Each row below holds a small network's activations on one input, seen along a few directions.
In each table, some parts of the input vary, and every possible input appears once, in random order.
A made-up example of a description, with smaller parts first: one of 2 separate values, together with either a single point or one of 9 places along a line or (one of 4 places along a line, together with one of 5 places around a ring).
Shared parts are said once, and a part with two or three values counts as separate values.

Other details of the inputs shift rows strongly along three fixed directions, in all tables alike. That doesn't count.

Table:
R1: [  5 -16   2  -6   0 -11 -13   9  -5  12   3]
R2: [  6  -8   2 -32  -3 -11 -14  22  -9   3 -21]
R3: [  1 -18  -6 -10   6  -9  -8   9  -8  10   3]
R4: [-34  53  53 -54  13  36  -6 -19  13   9 -21]
R5: [ 26  -6  -3  -6 -13  20   9  -4   6  13   5]
R6: [-21   2  11  23   7 -11  -5  -2   2 -15   3]
R7: [-15   7  -6   2   6 -15  -8  -1   2 -12  -7]
R8: [-21  10   6  20   4 -11   7  -2  14 -15  -6]
R9: [ 26  -3  -7   0 -13  26   8  -4  -3  18   1]
R10: [ 32   1   2  -1 -11  25  10  -4  -9  20   7]
R11: [ 23  -8 -12  -6 -12  23   8  -5   1  13   3]
R12: [  9 -18  -5 -12   7 -27  -3  18   3   3 -18]
R13: [  4 -19 -12 -18   5 -28 -16  16  -9   9  -9]
R14: [-27   7  12  12   7  -8  -4  -4   6  -6   9]
R15: [ -1   9  -8  24  -7  22  17 -11  15 -10  14]
R16: [-26   4  -3  15   7 -15   8   0   8 -17  -9]
R17: [  9 -19 -11 -17   1 -24 -11  10  -3  -1 -15]
R18: [  1   8 -15  34 -12  25  18  -9   5  -6  13]
R19: [-18   2 -10  34   3 -13  14   0   0 -23   6]
R20: [  4  12  -5  36 -14  26  17 -11   8  -4  14]
R21: [ 20  -1 -13  -8  -9  25   5  -4  -8  22  18]
R22: [ 28  -2  -4  -7 -14  19   6  -7   2  11  10]
R23: [-28   0   4  17  15 -11   0  -3   1 -19   3]
R24: [  9 -17   2  -4   4  -8 -11   7 -10   5  -4]
R25: [ 29  -4  -2  -4  -4  34  16  -8 -14  17  15]
R26: [ 11 -18  -8 -18  -2 -25 -13   9  -3   0 -16]
R27: [-20   9  -4   0   6 -16  -3  -3   3 -13  -5]
R28: [ 22   1  -9 -11 -17  35   7   7  -8   9   8]
R29: [-26  43  44 -47   8  30 -10 -11   8   9 -22]
R30: [-20   5  11  26   6 -15   2  -3   0 -19   0]
R31: [-23   8  13  25   9 -14   7  -6   3 -21   3]
R32: [ 11 -13  -9 -19   4 -32 -12  14  -3   1  -9]
R33: [-23  -2  -2  11  10 -10 -10   2   1  -6   2]
R34: [ 27  -6  -4  -4 -15  23   6  -5   3  15   4]
R35: [  7 -22  -7 -14  -3 -23 -10  10   0   1 -19]
R36: [ 11 -22   3 -14  13 -29  -5  16  -9   2 -11]
R37: [  6  -9  -8  -9  -1 -12 -12   8  -7   9  -2]
R38: [-21  -1   2  12   6 -10 -12   1   1  -6   2]
R39: [ 22   0  -4  -7 -12  19   4  -3  -5  23  19]
R40: [ 12 -15 -11 -18   1 -30 -17  13  -8   2 -15]
R41: [-33  47  45 -51  15  33  -4 -15  13   6 -20]
R42: [-16   7  -1  39   1 -14  13  -2   5 -22   7]
R43: [ 14  -5  -5 -12  -4 -17  -6   6  -3   4  -1]
R44: [-19   8   4   6   2 -14  -8  -1   3  -4   2]
R45: [-25   5   7  22  15 -10   0  -2   6 -18   6]
R46: [-34  42  41 -57  16  31  -5 -14   8   9 -26]
R47: [-18   1  -3  42   1 -11   7  -4  -3 -26   8]
R48: [ 14 -18  -4 -17  -3 -27 -12  10  -1   1 -14]
R49: [  5 -16  -7 -19   6 -31 -12  17  -5   9  -4]
R50: [ 25  -7  -4  -2  -2  31   2  -4 -11  18  13]
R51: [-18   3   0  22   4 -19   1   1  -1 -17  -8]
R52: [  5 -15  -3  -9   6 -11  -9  11  -3  11   5]
R53: [  3  11 -10  23 -10  20  14 -13  11 -11  19]
R54: [  2   9 -10  44  -7  30  20 -15  -4 -12  26]
R55: [-25   6  13  22  10 -10   0  -5   5 -17   6]
R56: [  3  10 -13  39 -10  24  20 -10  -2  -7  19]
R57: [  7 -16  -9 -14  -2  -9   3   5   2   2 -10]
R58: [ 14  -9  -1  -7   6 -14   3  11  -4   6  -7]
R59: [ 30   6  -7  -4 -15  23   2  -7  -4  15  13]
R60: [ 26  -4 -13  -9 -13  25   9  -8  -2  11  10]
Description of these inputs: one of 6 places around a ring, together with either a single point or one of 9 places around a ring.
Changing only the place on the ring of 6 turns R32 into R43. The same change can be made to R49. Which row results?
> R39
List by row number the other rows that have the place on the ring of 6 in common with R19.
> R3, R16, R21, R23, R25, R27, R46, R57, R60
List by row number the other rows that have the place on the ring of 6 in common with R17.
> R7, R11, R13, R18, R28, R33, R50, R54, R56
Which other rows does R34 become when the place on the ring of 9 takes its other values? List them by row number.
> R1, R6, R10, R20, R30, R44, R48, R59

Table:
R61: [-10  20  -1  29  -2  40  10 -15  -2   6  28]
R62: [ 23 -28 -26  -5 -20 -29  -5  18  -4  -1 -10]
R63: [-37   5   0  30  14 -15  -6   5   1 -18   7]
R64: [ 22 -21 -15  -8 -13 -24  -7  29  -3  -4   5]
R65: [ 29 -10  15 -26  -5  30  -3  -6 -15  36   5]
R66: [  9 -35  -9  12   2 -34 -14  19 -11   4  -1]
R67: [ 27 -16   7 -50  -9 -10 -13  24  -3  16 -24]
R68: [ 26 -16   8 -51 -10 -12 -12  22  -4  18 -24]
R69: [-36  31  35 -35  22   1 -14  -1   6   3 -13]
R70: [ -2  25 -14  19 -11  39  13 -25  20  -7  30]
R71: [-27  30  32 -40  10  -1 -12  -5  12   2 -17]
R72: [ 25 -24   1 -59  -5 -10 -11  13   1  14 -22]
R73: [-14  35  31 -51  13   8 -31 -12 -19  -2 -33]
R74: [ -1  31  -7  25 -17  38  12 -15  15  -5  28]
R75: [-23  14  -9  17  -7 -15   0  -7  12 -18   6]
R76: [-10  -7   8  34   5 -33   0  10   4 -26   3]
R77: [ 27 -11 -16   1 -19  24  11   4  -3   7   5]
R78: [-39   3  -4  22  20 -11  -5  -5   4 -16   7]
R79: [ 28 -14 -24   1  -5  23  17  -4  -5  10   4]
R80: [ 27 -15  -5  13  -7  21  -2   1 -10  20  17]
R81: [-48  24  39 -34  28  -5 -15  -9  -1   5 -20]
R82: [ 25  -9 -24  -1  -4  19   1  -1  -3  17  24]
R83: [-31  -3   2  29  10 -22 -11  -8   3 -10   1]
R84: [ 20 -30 -23   0  -7 -26  -7  27  -4  -1 -14]
R85: [-36   2   3  19  12 -15  -4   1  -2 -15   7]
R86: [ 14 -24 -20  -2  -2 -31 -11  24 -10   7   5]
R87: [-26  19  38 -30  24 -25  -4   1   5  -4 -32]
R88: [-41  21  31 -36  23 -12  -5  -8   6  -4 -39]
R89: [ 10 -25   7 -46  18  -9 -15  15 -16  21  -8]
R90: [-15  -6   9  26   5 -35   0   1   2 -20  -1]
R91: [ 36 -10   2 -48  -5  38   3   0  -2  26 -11]
R92: [38 -9 -1 14 -8 14  5 -2 -4 17 13]
R93: [-24   5 -15  20  -4 -12   2  -7  21 -30  -1]
R94: [-30  15  -5  26   7 -15  -5   4   7 -18  11]
R95: [ 16 -24 -25  -3  -3 -29 -12  17 -10  11   5]
R96: [ -4  20  34 -15   6  41  -2 -18  -2  20   5]
R97: [-11  28  30 -21  10  47   1 -14  -4  21   9]
R98: [ -1  15 -18  29  -9  45  18 -21  15 -10  16]
R99: [-35   5  -3  22  13 -15  -8  -5   0  -9   5]
R100: [ 23 -19   3 -50 -13 -13 -10  15  -6  17 -24]
R101: [-23  14 -11  18  -5 -15  -3  -8  15 -17   6]
R102: [-46  14  40 -22  27 -16 -20 -13   4   0 -23]
R103: [ 20 -28 -17   4   0 -42   2  15  -8   0 -11]
R104: [-22  -2  -3  25   4 -20   9  15   2 -31  -8]
R105: [ 28  -9 -21   5 -12  20  14  -4  -8  14   3]
R106: [ 23 -32 -22  -1   9 -36   2  12  -4  -2  -8]
R107: [ 32  -3 -16   2 -24  20   4   6   4   8   7]
R108: [-19  -8  -2  31  16 -32  -4  -8  10 -22   0]
R109: [ 37 -10   5  11 -11  14   9   1  -7  13  17]
R110: [-21  10  -6  14  -7 -15   0  -2  11 -22   9]
R111: [-19  -1  -4  24  -3 -13   5  13   7 -27  -6]
R112: [ 29  -8 -16   5 -12  21  15   3  -9  13   4]
R113: [ 22 -32  -5   7  -1 -39  -6  14  -8   0  -2]
R114: [ -2  28  21 -25  -5  52  10 -20   5  16 -10]
R115: [-37  31  36 -37  21   0 -13  -5   4   5 -14]
R116: [-11  42  26 -26   2  52   6 -26   0  23  12]
R117: [  3  15 -12  35 -10  36  23 -10   3  -8  14]
R118: [ 17 -18   3 -55  13  -8 -15  14  -9  23  -6]
R119: [ 14 -25 -18  -8  -3 -27  -9  21 -12   5   8]
R120: [-38  12  43 -22  26 -13 -20  -1   4  -2 -23]
R121: [ 22 -31  -7  12   1 -42  -9  16  -6   2  -4]
R122: [  3  23 -13  24 -25  37  15 -23  13  -3  17]
R123: [  0  19 -13  30 -17  44  19 -19   7  -3  12]
R124: [ 26 -15  15 -39  10 -25  -5  22  -9  14 -24]
R125: [ 10  10  -5  30  -8  17  25 -13   2  -7  20]
R126: [  5 -30 -17   3   3 -30 -11  18 -17   7   1]
R127: [  9  12  -2  29 -10  19  27 -12  -1  -7  18]
R128: [  0  10  -6  31 -11  29  26  -3  -1 -13  14]
R129: [-41  21  34 -39  22 -11  -3  -7   3  -3 -41]
R130: [-22  13  -8  22  -6 -16  -1   0  14 -21   9]
R131: [ 25 -16  -8  11 -10  18   1  -6 -12  23  16]
R132: [-34  -6   1  29  17 -19  -9  -8   6 -18   3]
R133: [-17 -11   4  28  13 -32   0  -1   6 -28   3]
R134: [-19   0  -8  27  10 -36   5  -4   7 -20  -7]
R135: [-21   4 -11  31   0 -12   0   9  12 -27  -8]
R136: [-19   7 -10  27 -12 -15   2   3  14 -25  -1]
R137: [ 24  -5 -19   2 -13  15   3   0 -10  21  21]
R138: [-30  25  28 -37   3  -2 -10 -11  15  -3 -28]
R139: [-18   1  -4  33   8 -36   8   4   6 -24  -4]
R140: [ 20 -24 -18 -12 -16 -28  -4  20  -7  -1   3]
R141: [ 16   7  -2  30  -8  23  10 -23   3  10  20]
R142: [-20  -6  -3  23  14 -33  12   2   6 -34  -2]
R143: [ 33 -12 -20 -13 -11 -12 -25  11 -33  -5 -10]
R144: [ 13  15  -7  37  -7  23  24 -11   5  -5  19]
R145: [-11  28  30 -21  12  48   0 -11  -4  19   8]
R146: [ 30 -16  13 -32   3  34  -4  -7 -12  33   7]
R147: [ 35 -10  -5  12 -11  11   6  -9  -6  20  13]
R148: [ 28  -9 -23   4 -16  23   6  -2  -1  13   2]
R149: [ -1  16  -5  32 -14  38  18  -2   9 -15  14]
R150: [ -4  36  20 -34   0  51   6 -28  17  11  11]
R151: [ 13 -29 -23  -1  -3 -30   2  17 -12   0 -16]
R152: [ 33  -9   2 -43   0  34  13  -2  -9  25 -10]
Describe the family of inputs behind these rows.
> one of 2 separate values, together with either a single point or (one of 5 places along a line, together with one of 9 places around a ring)
Changing only the choice among 2 separate values turns R103 into R127. The same change can be made to R134. Which row results?
> R125
Changing only the choice among 2 separate values turns R95 into R119. The same change can be made to R132. Which row results?
> R146
Which other rows does R100 become when the place on the line of 5 takes its other values? List them by row number.
> R67, R68, R72, R138
Which other rows does R120 become when the place on the ring of 9 takes its other values? List them by row number.
> R64, R67, R69, R76, R104, R124, R145, R149
Which other rows does R107 become when the place on the ring of 9 takes its other values? List them by row number.
> R63, R74, R80, R92, R94, R117, R135, R144

Table:
R153: [-18  18  10  27  -1   3   9  -9  14 -17   5]
R154: [ 10 -13  -5  -6   1  14  -3   5  -5  13   5]
R155: [ 26  -1 -21 -31 -20  20  -3   7  -1  23   1]
R156: [ -4 -11  -2   9   0 -12   0  12  -6  -6   9]
R157: [-15  22   3  24  -7  24  18 -18  10 -17  -2]
R158: [ 16   2  -7  -3   0  14   0 -16  -1  18   6]
R159: [  4 -11  -8  -3   1 -14   3   9  -5  -8 -13]
R160: [ 16   4  -3   1  -4  19  11 -18   8  13   8]
R161: [ 8  2  1 13 -4 -1  5 -4  6  2 12]
R162: [ 2  2 -8  6  1 14 12 -2 -1 -4  9]
R163: [  6  -8   1   0   0 -15  -2  15  -8  -7  -7]
R164: [ -1 -14 -10   2   7 -15 -13   3  -6   4  -3]
R165: [-21  29  29 -61   7   6 -24  -7   9   7 -21]
R166: [-16   7  13  -2   9 -11  -1   5  -3  -9  -3]
R167: [ 14   3  -1   4 -10  22  15 -12   8   6   1]
R168: [ -3 -16  -7  -4   8 -12  -2  13  -3  -2  -1]
R169: [  0 -13  -1   3   3 -18 -12   6 -11   4   1]
R170: [-17  15  15   4   4  -6   0   0   7 -15 -14]
R171: [ -2  -3   0   7   4 -21  -7   0  -3   1   2]
R172: [ -6 -14  -1  10   0 -12  -5  10  -8  -4   7]
Describe the family of inputs behind these rows.
> one of 2 separate values, together with either a single point or one of 9 places around a ring
Changing only the choice among 2 separate values turns R159 into R163. The same change can be made to R167. Which row results?
> R153

Table:
R173: [  4 -14  14 -36   7 -11 -10  21 -10   4 -27]
R174: [-36   8 -29  47  -8 -24  17   6  18 -49  -1]
R175: [-26   1   7  -7   9 -52 -13  15  12 -33 -33]
R176: [ -9  26  29 -29  14  33 -14 -23   1  33   1]
R177: [ 18  -1   7 -43   7  25 -15 -13  -5  43  -8]
R178: [ -8 -13 -23  46  -5 -17  -5   1   1 -13  26]
R179: [-19   1  -3  12   4 -26  -6  -8  12  -7   1]
R180: [  6   4   4   0  11  36  12 -12 -10  16  12]
R181: [ 37  -5   3 -34   8  45   3 -11 -18  46  -4]
R182: [-17  14  -7  36   6  23   3 -17   2   3  23]
R183: [ 38 -21 -19  24 -16  14  30   0   8   3   7]
R184: [-12   6   5  18   1 -25   3  -8  13  -9  -1]
R185: [ 36  -3  -3 -29  -3  43   5 -17 -12  40  -5]
R186: [-30   8   9  -7   8 -56 -14  15  15 -27 -20]
R187: [-14  32  28  -2  13  47   0 -26   3  20  22]
R188: [-45  23  21  -2  10 -42 -16  -1  16 -28 -19]
R189: [-45  43  15 -18  11  12  -3 -18  22  -9 -13]
R190: [ 49 -19 -39  37 -39   1  21  19  -3 -13  20]
R191: [-54  17  10 -10  17 -22 -20   3   3 -19 -14]
R192: [ 26 -32   2 -39   2 -40 -17  30 -21  13 -24]
R193: [ 16 -45 -12 -47   4 -45 -27  43 -23  14 -14]
R194: [  4  13   6 -24  -1  47  11  -6  -9  16   8]
R195: [-23   9   5  47   2  10  18 -17  12 -24   3]
R196: [ 15 -25 -54  54 -29  -7   8  21  -8 -21  34]
R197: [ 19  24  21   5  -6  42  10 -28  -5  21   4]
R198: [-23   7   3   3   0  -6 -15   3   0  -6   8]
R199: [ 32  -4 -16 -24 -18  34   4   4 -10  21  -3]
R200: [-25  -8 -27  50   3 -26  12 -11  10 -34   2]
R201: [-18  24   3  49  -5  -4  23 -21  17 -25   7]
R202: [-22   7  -7  29 -10   6   0   4  -1 -20  31]
R203: [ -9 -13  15 -14  14 -44 -20   7  -3   6 -21]
R204: [ 38 -21  -6  -5  -6  -8  -3   3  -7  22   5]
R205: [ 28 -49  -2 -61  22 -39 -32  33 -23  38 -22]
R206: [  6  22  32  -8  11  43   7 -20  -4  24  18]
R207: [ 15  19  -6 -25 -12  42   9 -12   3   9  -2]
R208: [ 38 -25 -29  17 -16   3  -1  -1  -6  14  27]
R209: [ 32 -16  23 -40  14  25   6   8 -15  37 -10]
R210: [-13  34   4   0  -6  31   1 -21  11  -3  18]
R211: [ 20 -21 -26  50 -13   4  24  -2   5 -20  19]
R212: [-26 -13  18  -1  25 -33  -7  12   0 -13 -26]
R213: [ 33 -24 -27  25 -25   2   4  16 -14   0  31]
R214: [-13  22  17  35   7  20  15 -17   1  -8  11]
R215: [ 40 -19  -5  35  -5   9  21  10 -20   3  25]
R216: [-21  17  31 -22  11  30   8  -1   1   1 -10]
R217: [-26  44  39  -8  15  17   3 -36  17   0 -19]
R218: [-19  28  19  -7  -2  11  -7 -10   8  -5  -1]
R219: [ -6  19  -8  10  -3  32  15 -28  16   9  14]
R220: [ 26 -27 -16 -37  -7 -40 -18  31  -4  13 -12]
R221: [ -3 -24   7 -17   5 -40 -15  28 -12  -8  -5]
R222: [-58  18  14 -10  19 -24 -12   3   4 -26 -27]
R223: [-20  29   8 -27   7  19  -8 -12  13   2  -9]
R224: [ 28  -7 -14  22 -25  13  11   5  -8  -4  15]
R225: [ 46 -30 -41  13 -23  11  22  -4  -3  11  13]
R226: [ 35 -29 -26 -16  -4  -9  -7   2  -3  20   5]
R227: [-22  16   1  16  -7  -1  16   3  20 -28 -12]
R228: [  8 -11  23 -40   7 -16 -10  19 -16   5 -18]
R229: [-31  -6   2 -10   9 -44 -26  15   3 -16 -13]
R230: [-10  30  40 -16  17  26  -5 -25  -1  24  -1]
R231: [ 10 -18 -35  48 -21 -10  17  15   9 -41  14]
R232: [ -3 -28  -7 -15  -2 -45 -13  32  -2 -18 -32]
Changing only one part turns R225 into R174. The same change can be made to R197. Which row results?
> R224
Changing only one part turns R212 into R173. The same change can be made to R211. Which row results?
> R231
Describe the family of inputs behind these rows.
> one of 2 separate values, together with one of 5 places along a line, together with one of 6 places around a ring
Which other rows does R191 become when the choice among 2 separate values takes its other values? List them by row number.
> R182
